[128 129 128 128 129 129 128 127 127 128 128]  Z349
[128 126 126 127 128 125 126 128 127 128 127]  Z133
[127 128 128 126 100 147 171 165  87  87 153]  Z744
[132 179 158 163 154 106  84  91 168 167  98]  Z677
[128 127 126 128 126 128 126 127 128 125  78]  Z964
asked: [128 127 126 128 126 128 126 127 128 125  78]  Z964
start: [ 91 168 167  98]  Z677, 7
start: [ 91 168 167]  Z677, 7
start: [126 128 127 128]  Z133, 6
start: [128 126 126 127 128 125 126 128 127 128]  Z133, 0
asked: [128 129 128 128 129 129 128 127 127 128 128]  Z349
start: [128 127 126 128]  Z964, 0

[120 135 166 168  97 120  93 117 134 117 105 133 154 135  97 143 111 121
 166 137 138 130 102 150 120 116 121 138 122 139 146 150 146 138 128  99
 130 100 130 175 126] : Z322
[146 129 137 115 157 134 111 107 163 120 122 118 126 117 108 136 114 128
 160 126 119 125 123 149 122 116 128 128 113 132 128 135 127 145 126 147
 119 110 114 153 112] : Z207
[124 137 165 166 103 125  99 123 137 122 110 137 155 139 103 144 116 126
 165 140 142 133 108 151 125 122 126 141 127 141 148 151 148 141 130 145
 134 106 134 174 131] : Z73
[146 137 107 115 163 111 157 134 129 132 153 109  93 105 143 123 132 141
 129 116 104 126 158 132 133 129 141 118 118 121 106 112 106 143 128 138
 114 142 106 107 110] : Z865
[116 117 132 123 109 151 117 127 124 130 115 145 152 148 129 128 133 120
 109 138 149 130 112 114 128 133 120 134 141 130 143 134 143 109 130 112
 143 129 150 127 148] : Z56
[120 135 166 168  97 120  93 117 134 117 105 133 154 135  97 143 111 121
 166 137 138 130 102 150 120 116 121 138 122 139 146 150 146 138 128 144
 130 100 130 175 126] : Z226
[116 125 155 147  95 152 102 125 129 129 107 109  93 155 118 139 129 120
 132 147 158 134 103 130 127 131 120 143 141 140 156 150 156 117 134 124
 150 119 155 154 151] : Z449
start: [108 151 125 122 126 141 127 141 148]  Z73, 22
start: [146 137 107 115 163 111 157 134 129]  Z865, 0
asked: [120 135 166 168  97 120  93 117 134 117 105 133 154 135  97 143 111 121
 166 137 138 130 102 150 120 116 121 138 122 139 146 150 146 138 128  99
 130 100 130 175 126]  Z322
asked: [146 137 107 115 163 111 157 134 129 132 153 109  93 105 143 123 132 141
 129 116 104 126 158 132 133 129 141 118 118 121 106 112 106 143 128 138
 114 142 106 107 110]  Z865
start: [134 143 109 130 112 143 129]  Z56, 31
start: [148 129]  Z56, 13
start: [109 151 117 127]  Z56, 4

[107 108  97 172 130 112 143 127 128 147 105  98] : Z498
[134  85 154 136 130 112 135 136 106 113 120 113] : Z290
[134 101  97 130 132 131 127 136 106 113 120 113] : Z118
[ 85 134 101  97 130 132 131 126 144 120 139 133] : Z8
[120 127 124 130 131 116 125 132 113 125 141 177] : Z492
start: [130 131 116]  Z492, 3
start: [134 101  97 130 132 131 126]  Z8, 1
start: [112 135]  Z290, 5
start: [124 130 131 116 125 132 113 125]  Z492, 2
start: [ 85 134]  Z8, 0
start: [107 108  97 172 130]  Z498, 0

[176 162 156 177  93  99  91 132 123] : Z711
[135 102 117  99 165  91 163 132 120] : Z657
[ 96 152 154 167  93 165  94 108 149] : Z689
[ 77 125 183 162 130 117 107  79 180] : Z781
[135 147 116 130  94 177  93 142 113] : Z704
[121 112 137 105 184  90 164 118 127] : Z728
[ 92 114 176 162 158 177  93  99 175] : Z583
asked: [135 147 116 130  94 177  93 142 113]  Z704
start: [176 162 158 177  93  99]  Z583, 2

[131 155 117 150 150 151 129 135 105 154 128  97 121 124 124 126 129 170
 161  96 137 127 121  90 126  95 158 117 149 123  83 146 111 152 127 109
 159 110] -> Z700
[132 118 148 105 103 107 133 129 159 105 135 170 142 141 141 132 137  85
  97 170 123 139 140 180 135 174 101 145 112 136 187 113 155 106 137 156
  97 153] -> Z926
[131 119 148 107 105 110 133 131 154 111 137 141 142 170 141 131 138  93
 102 164 124 139 138 173 135 170 108 143 118 134 180 117 152 111 138 155
 103 149] -> Z493
start: [170 142 141]  Z926, 11
start: [159 105]  Z926, 8
start: [131 154]  Z493, 7
start: [131 155 117]  Z700, 0
start: [180 135 174 101]  Z926, 23
start: [159 105 135 170]  Z926, 8
start: [140 180 135 174 101 145]  Z926, 22

[136 128  93 124 133 132 171 125 124 136  99 106] : Z869
[149 145  87 117 123 128 131 132 168 134 134 112] : Z11
[135 124 128  93 133 134 168 134 131 133 112 123] : Z769
[135 135  74 108 128 134 168 134 131 132 123 127] : Z496
start: [128  93 124 133]  Z869, 1
start: [128 134 168 134 131 132 123]  Z496, 4

[125 116 130 124 110 141 127  92 154 117 130 132 125 123  94 145 136 109
 120 131 154 104 137 111 123 128 103 118 146 140 107 146 148 116 122 126
 109 113 131 121 130 140 152  98 146 121 119 117 160 119 157 111 133 129
 107 126 126] = Z331
[138 128 117 139 113 142 137  92 118 132 111 144 146 134 135 115 133 119
 136 133 125 112 139 126 121 108 130 117 119 130 113 141 127 122  97 140
 124 128 112 155 155 120 117 130 148 133 130 100 145 114 157 123 153 134
 120 143 128] = Z161
[142 143 167 109  99 126 148 151 127 137 170 153 141 154 134  95 133 130
 147 152 115 145 118 114 103 110 114 114 112 121 165 118 149 160 136 147
 119 140 136 146 158 123 119 113 145 118 131 135 126 126 129 120 144 146
 124 132 141] = Z561
[130 158 145  78 124 108 132 139 133 117 153 130 122 142 139 124 152 132
 104  95 132 125 116 133 124 110 141 127  92 154 117 130 138 140 121 133
 120 141 130 135 125 131 147 143 130 109 132 167 134 117 116  93 132 164
 139 127 109] = Z374
[137 129 106 116 155 116 122 100 138 185 126 143 123 143 115 151  97 133
 152 134 129 114 108 139 135  91 162 134 103 103  93 109 149 148 134 117
 145 131 167 110 117 117 147 165 139 130 137 138 121 113 112 103 136 151
 136 116  87] = Z808
start: [151 136 116  87]  Z808, 53
start: [125 116 133 124 110 141 127  92 154 117 130]  Z374, 21
start: [117 130 132 125]  Z331, 9

